A small network was shown many inputs. Here are its activations along a few directions, one row for each input.
In each table, some parts of the input vary, and every possible input appears once, in random order.
Descriptions start from the smaller parts, as in this example, which fits no table here: one of 3 separate values, together with either a single point or one of 11 places along a line or (one of 6 places along a line, together with one of 8 places around a ring).
Shared parts are said once, and a part with two or three values counts as separate values.

Other details of the inputs shift rows strongly along two fixed directions, in all tables alike. That doesn't count.

Table:
row 1: [ 55 -22 -34  24  34  34  13  35   3 -29  40  57 -27  43]
row 2: [-29  20   6 -17 -17  34 -36  -5   7  -4 -26   3  15 -21]
row 3: [-36  37   7 -10  -3  -8 -22 -13  18   9 -15  14  12 -12]
row 4: [-28  39   5  -7  -4   3 -30 -11  13   5 -16   7  27 -15]
row 5: [ 48 -28 -27  23  29   8 -12  44 -11 -39  48  38  -2  65]
row 6: [ 118 -105  -22   20   -8   29   94   -7  -41   10   18  -74  -27   -5]
row 7: [-41  17  10 -20  -7  16 -21  -3  20   9 -30  21 -10 -25]
row 8: [-39  31   8 -21   1 -12 -22   3  16  16 -26  23   5 -16]
row 9: [-43  37  14 -13 -15 -12 -35   6 -10  -9  -9  -5  22   0]
row 10: [-39  36   8 -14 -13  -8 -35   2  -7  -5 -15  -1  24  -1]
row 11: [-51  33  13 -17  -3 -26 -19   4   5   8 -18  16  -2  -5]
row 12: [ 24 -45  11 -22 -43   1  85 -51 -16  60 -53 -95 -25 -80]
row 13: [ 61 -20 -36  27  29  42   5  34  -3 -35  42  49 -15  44]
row 14: [-44  42  16  -2 -10 -15 -28  -6   0  -7  -2  -2  18  -3]
row 15: [-30  25   8  -7 -12  30 -28 -16  16  -2 -19   6  12 -24]
row 16: [ 48 -25 -22  29  45   5   3  35   8 -26  49  52 -14  54]
row 17: [ 47 -23 -25  33  34   4  -4  32  -2 -37  55  41  -6  61]
row 18: [ 32 -22 -11  33  39 -14   5  40  -5 -38  62  43 -22  64]
row 19: [-55  34  19 -16  -5 -30 -20   8   3   4 -12  13  -3  -4]
row 20: [-39  37   6  -8  -4 -14 -22 -11  16   5 -13  12  10  -9]
row 21: [-39  41  10  -4  -8 -11 -28 -10   3  -3  -8   1  20  -4]
row 22: [ 107 -104   -9   35    3   -7   93  -22  -27   14   36  -79  -20    6]
row 23: [-45  39  12  -7  -2 -19 -20  -9   9   2 -10   9   8  -6]
row 24: [  30  -47   19  -14  -43  -11   62  -54  -25   51  -41 -120   15  -66]
row 25: [-35  23  10 -10  -7  22 -21 -15  22   3 -21  14  -1 -26]
row 26: [-41  31   7 -21  -3 -15 -22   0  15  15 -23  22   3 -11]
row 27: [  28  -47   19  -14  -47  -14   62  -56  -26   50  -38 -120   12  -61]
row 28: [ 36 -32 -23  20  39 -10   4  46   1 -26  46  56 -28  60]
Description of these inputs: one of 4 places along a line, together with either one of 2 separate values or one of 5 places along a line.
Changing only the place on the line of 4 turns row 26 into row 3. The same change can be made to row 11. Which row results?
> row 23
Change only the place on the line of 5 in row 24. List by row number the other rows that result.
> row 5, row 9, row 10, row 27
Change only the choice among 2 separate values in row 6. List by row number the other rows that result.
> row 2
Which other rows agree with row 14 in the place on the line of 4? List them by row number.
> row 4, row 13, row 15, row 17, row 21, row 22

Table:
row 29: [ 14 -18  -4 -11 -45  11  46 -61  -3  55 -49 -71   4 -67]
row 30: [ 22 -30   5  31  20 -14   6 -12  21 -18  42  -6  -3  23]
row 31: [ 36 -14 -18  23  30  58 -17   9  16 -39  37  59  -8  35]
row 32: [-56  58  19 -13 -41 -37  -5 -55  -1  30 -44 -62  43 -62]
row 33: [ 51 -67   8 -11 -39  21  56   1 -44  17 -11 -83 -21 -31]
row 34: [ 40 -67  -9 -11 -16  15  30  15 -15  -2  -4 -30 -31  -1]
row 35: [ 16   0  -3  43  42   7 -16  12   9 -45  58  31   3  58]
row 36: [ 29 -40 -10 -10  -4  28   9  23 -26 -19   4   8 -26  19]
row 37: [-61   3  28 -19   1 -54  16  12   1  17 -11   7 -41  -9]
row 38: [-82  53   6 -41 -31  24 -70  14   4   4 -53  35   9 -21]
row 39: [-91  76  31 -31 -31 -23 -68  21 -11 -10 -20   7  29  -4]
row 40: [-67  77   9 -14  -9  55 -61 -24  32 -10 -37  27  30 -32]
row 41: [  6 -11  -4  10  57 -47  13  47  13  -3  37  70 -37  49]
row 42: [-17  24  -2  -1  -9 -38  -6 -22  19   9  -1 -12  15  -3]
row 43: [ 43   6 -42  19  27  43  -7  26   3 -32  27  51  -4  43]
row 44: [ 36 -38 -12  26  12  47   6  -9  14  -7  18  14  -9   5]
row 45: [ 49 -29 -19  -9  12  24  13  15 -14  -1   1  16  -4  16]
row 46: [ 32 -19 -21  10  24   8  47   6  24  15   6  43 -51  -3]
row 47: [ 31   2  -7  15  30 -19 -19  53 -16 -24  49  33  16  60]
row 48: [-76  78  19 -34  -7 -33 -59  -5   6   8 -32  26  41  -3]
row 49: [-19  -7  24  -5 -17 -65  78 -60  11  64 -28 -64 -30 -62]
row 50: [ 44 -40   1  16   9 -36  34   7 -30   3  16 -44  13  10]
row 51: [ 24   2   4  41  31   7 -22  23   6 -41  68  31  10  51]
row 52: [-44  -1  18 -10 -20 -35 -16   6 -18   6 -10 -16   0   7]
row 53: [ 28 -67  19   9 -26 -38  58  -9 -50   6   3 -96  -9 -14]
row 54: [ -8 -17  39   4 -30 -21  42 -81  -3  32 -16 -93  12 -52]
row 55: [  2 -12  -5  15  24 -15 -16  52 -26 -46  42  26 -12  72]
row 56: [ 46 -12 -32   7  31  32 -20  51 -11 -29  18  51   8  34]
row 57: [ 43 -21 -33  -4  30  22 -19  47  12 -20  17  57  -5  41]
row 58: [ 46 -38   0  22 -12 -32  74 -43 -23  22   9 -90   0 -10]
row 59: [-80  70  15 -26  -7 -36 -64   1  11  19 -34  26  40  -4]
row 60: [ 35 -21 -22  23  30  49 -21  17  34 -37  36  56 -10  31]
row 61: [  2  25 -15 -14 -16  27  -2 -26   6   9 -23   8   9 -21]
row 62: [  9 -44  -2  -9  15   6  37  36  -1   3   0  33 -68   5]
row 63: [-74  92   8 -18 -13 -26 -53 -27  17   2 -21  27  36  -7]
row 64: [ 42  -7 -31   3  34  36 -14  47  -8 -25  16  49   0  46]
row 65: [-80  67   7 -42 -26  32 -64  15  -3 -11 -52  22  12 -18]
row 66: [ 11 -23  17   2 -37  36  37 -64  -1  26 -38 -86  15 -83]
row 67: [ 63 -57  10  17 -23  44  59 -39  -9  18   5 -79  -3 -45]
row 68: [-97  67  27 -36 -24 -28 -63   3  -7 -10 -28  19  20   1]
row 69: [ 35 -52   6  21  20  22  63 -19  28  18   6   4 -55 -26]
row 70: [ 30 -33 -10  -7  31   2  40  27  12  21  -4  41 -46   1]
row 71: [ 29 -29  -6   5  19 -41   9  19  -1  -1  23  -3   3  33]
row 72: [-51  93  -6 -27 -27  35 -58  -5  18   4 -34  31  37 -33]
row 73: [ 23   0 -13  17  41 -20 -13  43 -14 -28  38  34   9  68]
row 74: [-30  10  20  18  -2 -13 -16 -34  17   7   6 -13  15  -8]
row 75: [-102   75   37   -6   13  -30  -37  -25   53   14  -18   47   -9  -31]
row 76: [-81  80  26   3  -5  -5 -68 -24  24 -16 -12  13  45 -23]
row 77: [ 20  -9  -4  -8 -43  16  46 -55 -12  37 -46 -81  16 -76]
row 78: [ 49 -23 -34   7   5  22  16   2  16  -5  11  14 -10   9]
row 79: [-18   2   0 -20 -25  25 -19  16 -22 -10 -30 -11   1 -23]
row 80: [ 22  -1 -26  34  30 -22 -13  21   5 -20  49  48   1  61]
row 81: [ 45 -37 -23   0  12  20   8  21  -8  10  -1  16  -4  15]
row 82: [ 50  -5 -25   1  23  36 -20  57 -11 -22  26  49   6  39]
row 83: [-23 -35  32 -24 -48 -52  37 -33 -19  32 -32 -99  -5 -41]
row 84: [ 54 -36   7  20 -23 -32  68 -33 -26  26  19 -90   6 -17]
Changing only one part turns row 35 into row 73. The same change can be made to row 60. Which row results?
> row 57
What do these inputs look like to the network?
> one of 2 separate values, together with one of 4 places along a line, together with either a single point or one of 6 places along a line
Change only the choice among 2 separate values in row 54. List by row number the other rows that result.
> row 31
Which other rows agree with row 43 in the place on the line of 4 and the choice among 2 separate values? List them by row number.
> row 29, row 46, row 61, row 72, row 77, row 78
Which other rows agree with row 83 in the place on the line of 4 and the choice among 2 separate values? List them by row number.
> row 37, row 39, row 52, row 53, row 55, row 68
Change only the place on the line of 4 in row 74. List by row number the other rows that result.
> row 52, row 59, row 80

Table:
row 85: [ -7  10 -29  -4  22  27 -33  36   2 -29  -1  56  -3  39]
row 86: [-47  30   7 -13   1   2 -20 -14  31  22 -33  37   3 -33]
row 87: [ 43 -60  -3  -2  -8  17  62 -14 -31  15 -18 -63 -17 -14]
row 88: [ -6 -22  25 -25 -46 -20  56 -30 -19  56 -42 -80 -26 -59]
row 89: [-40  45  15 -12 -10  11 -29 -24  29  -3 -17  17  11 -16]
row 90: [-29  53   1  -4 -14  30 -32 -18   2  -2 -24  17  29 -25]
row 91: [ 115 -100  -11   25   14   21   55   13  -41   -9   47  -53   -9   29]
row 92: [-28  50  -2  -6 -17   9 -39 -18  16  -8 -26   5  27 -23]
row 93: [-68  50  28 -23  -6 -69 -18   9 -10  14 -11   5   5   8]
row 94: [-44  35   4 -36 -18 -17 -24   8  14  12 -38  23  -8 -19]
row 95: [-11 -35  16 -12 -46  -9  38 -41 -18  37 -42 -91 -11 -53]
row 96: [-46  37  23 -14   4  -5 -22  -7  31  11 -30  23   1 -28]
row 97: [-25  61  -7  -9  -8  32 -28 -16   5   0 -31   6  32 -22]
row 98: [  99 -108  -12   37   31  -13   81    5    3    4   38  -22  -47   18]
row 99: [ 49 -51  -5 -13  -9  -1  76  -4 -24  34 -18 -47 -32 -18]
row 100: [ 48 -57  -5  15 -13  11  61 -46   2  23   4 -39 -16 -22]
row 101: [ 59 -65  -5   3 -27  15  42 -19 -27  19  -4 -64  12 -20]
row 102: [ -6   9 -10   5  41   5 -29  21  29  -9  15  68 -13  19]
row 103: [ -8 -27  22  -8 -24 -26  60 -44  12  49 -32 -73 -13 -77]
row 104: [-15  18   1  11  36   3 -16  36  25 -19  25  63 -14  15]
row 105: [-47  35  16 -12   5  10 -19  -9  24  19 -30  37   2 -31]
row 106: [ 54 -39   1  27 -18  11  51 -28 -22  14   9 -72  -5 -21]
row 107: [  72 -101    6   40   23  -53   78   12  -53  -14   58  -63  -29   56]
row 108: [-29  34   5 -24 -26   8 -52   1   7  -5 -28  -4  39 -14]
row 109: [ 55 -37 -21  12  38   2  10  66  -7 -35  45  66 -43  67]
row 110: [-34  13   0  11  23 -50 -36  32 -12 -34  30  33   6  62]
row 111: [-34  54  -5   2 -19  12 -41 -14  13  -1 -16   4  23 -18]
row 112: [ 71 -20 -30  38  47  35  -8  34 -11 -47  61  49  -7  59]
row 113: [-50  61  10   7  -6 -50 -37 -18  -1  -6   1  -9  41   6]
row 114: [-68  46  18 -23  -9 -76 -21   6  -4  15 -13   7   5   7]
row 115: [-50  31  16 -24 -15   8 -35   1   1  -9 -36   5   6 -14]
row 116: [ 73 -36 -44  20  33  36 -13  55 -10 -40  47  43  10  70]
row 117: [-59  32   4 -21 -18   0 -31   5   4  -9 -26   5   5 -21]
row 118: [ 56 -36 -38  31  64  18  10  48  21 -25  45  79 -29  60]
row 119: [-17 -14  31   4 -30 -69  51 -72  -3  41  -8 -96  11 -34]
row 120: [ 56 -32 -28  31  67  25  13  51  15 -26  47  76 -29  61]
row 121: [ 11  11 -17  -4  13  24 -55  31  -2 -27  19  39  25  33]
row 122: [-52  29  11 -22 -16  22 -30  -3  -6   0 -38  17   8 -19]
row 123: [-46  38   9 -34 -16   4 -16   7   0  19 -38  33  -7 -23]
row 124: [-53  45  12 -32 -16 -11 -14  18   3   9 -24  19  -9 -25]
row 125: [-44  36   2 -38 -10  -9 -27   3   7  19 -34  25  -8 -22]
row 126: [  5 -23   2 -36 -38 -14  63 -35 -12  59 -59 -72 -16 -61]
row 127: [108 -95 -32  35  20  19  87 -16  -4   3  41 -32 -32  24]
row 128: [ 58 -28 -23  33  53  31  -3  27  10 -41  69  67 -24  67]
row 129: [-51  38   2 -28 -22 -13 -26  10  11  20 -30  20 -12 -17]
row 130: [ 61 -37 -31  26  27  19 -14  62 -10 -51  66  38   4  63]
row 131: [  9  12 -10   0   7  38 -45  34  -9 -28  15  47  27  31]
row 132: [-59  37  14 -20 -14   7 -29  10  -3 -12 -22   6   5 -18]
row 133: [-38  44  13 -21 -23  14 -42  10  -3  -8 -13  -9  38 -20]
row 134: [  0 -32  11 -31 -45 -16  60 -39 -16  59 -54 -63 -20 -66]
row 135: [-37  52   1 -15  -3  28 -21 -24  26   7 -24  20  16 -16]
row 136: [-23 -23  39   2 -16 -85  57 -55  -2  55 -21 -90   1 -45]
row 137: [ 115 -103   -8   27    4   13   61   15  -36  -14   41  -59   -9   29]
row 138: [ 51 -26 -22  43  41  27  -2  34  13 -41  73  62 -28  72]
row 139: [ 46 -35 -15  42  57  11   3  53  15 -28  62  70 -38  63]
row 140: [-41  43  10 -10 -10  26 -24 -28  22   6 -19  29  12 -21]
row 141: [-51  65  21   7  -4 -44 -32 -18  -8  -6   1 -14  41   4]
row 142: [ -1  18 -15  10  19  13 -34  10  34 -31  24  63  -3  34]
row 143: [ 38 -73  -4   3 -18   8  56 -21 -27  16 -15 -53 -21 -20]
row 144: [-35  42  13 -15 -26  19 -52   7  -2  -1 -16  -7  35  -9]
row 145: [ 43 -43 -21  31  35  23  -5  57 -17 -46  54  46 -33  73]
row 146: [-63  55  30   0  -2 -49 -24 -28  12   2   7  -2  24   8]
row 147: [  4  13 -16   6   2  20 -54  38   2 -26  23  34  21  38]
row 148: [ 21  -8  -5  -5 -36  12  47 -60 -10  39 -45 -88  19 -64]
row 149: [  0  17 -16   7  26  20 -34   2  27 -22  26  60  -3  28]
row 150: [ 13  21 -19  -4  14  40 -42  38  -6 -27  10  38  30  36]
row 151: [ -6 -30  23  -3 -27 -22  51 -49  13  59 -36 -74 -17 -67]
row 152: [-48  50  13  -9 -10  10 -21 -17  26  -4  -5  15  10 -23]
row 153: [-37  60   6  -3 -14  14 -28  -8   5 -11 -12   0  26 -29]
row 154: [ 21 -50  31  24  14 -72  69 -23 -13  30  21 -64 -14  -2]
row 155: [-14  25   9  11  18 -36 -47  37 -19 -34  42  19  38  63]
row 156: [-44  41  12 -38  -7  -2 -24   6   0  17 -33  23  -8 -21]
row 157: [ 52 -40 -10  22 -16   1  55 -24 -15   4  12 -65  -2 -28]
row 158: [ 18 -13   7  -5 -34   3  36 -65 -13  36 -35 -89  14 -67]
row 159: [-50  27   4 -27 -10   8 -41  -7   1   0 -34   9   6 -17]
row 160: [ 92 -97  -5  39  12 -53  60  11 -46  -9  65 -73   5  55]
row 161: [-29  49  -9  -4 -16  23 -35 -20   9   0 -26  19  29 -25]
row 162: [-10  22 -16  13  18  12 -25  14  30 -30  35  57  -4  24]
row 163: [-14  16 -17 -10  13  -9 -18  50   8 -19  17  62 -23  24]
row 164: [-46  43   4  -5 -18   7 -32 -26  33   9 -12  13   7 -17]
row 165: [-11   2 -13  -1  13   9 -39  34   5 -37   4  49  -8  36]
row 166: [ 17 -10  19  -2 -40   2  42 -57 -13  27 -37 -93  14 -63]
row 167: [ -6  13   1   5  44  11 -26  24  22 -11  17  66 -13  19]
row 168: [ 40 -66   9  -1  -6   8  52 -19 -33  13  -7 -65 -22 -17]
What do these inputs look like to the network?
> one of 2 separate values, together with one of 6 places around a ring, together with either a single point or one of 6 places along a line
Changing only the choice among 2 separate values turns row 148 into row 97. The same change can be made to row 94. Which row results?
> row 109
Changing only the choice among 2 separate values turns row 166 into row 92. The same change can be made to row 106. Which row results?
> row 111
Changing only the choice among 2 separate values turns row 154 into row 136. The same change can be made to row 122. Which row results?
> row 143
Change only the place on the line of 6 in row 144. List by row number the other rows that result.
> row 91, row 131, row 133, row 137, row 150
Start at row 93 and move only the place on the ring of 6, one step at a time. The first step leads to row 154. Which rows follow, in order?
> row 146, row 141, row 155, row 107
Start at row 127 and move only the place on the ring of 6, one step at a time. The first step leads to row 148. Which rows follow, in order?
> row 116, row 85, row 126, row 118
Change only the place on the line of 6 in row 139. List by row number the other rows that result.
> row 96, row 104, row 105, row 120, row 167
Change only the choice among 2 separate values in row 134. List by row number the other rows that result.
> row 123
Which other rows agree with row 162 in the choice among 2 separate values and the place on the ring of 6? List them by row number.
> row 100, row 119, row 127, row 142, row 149, row 164
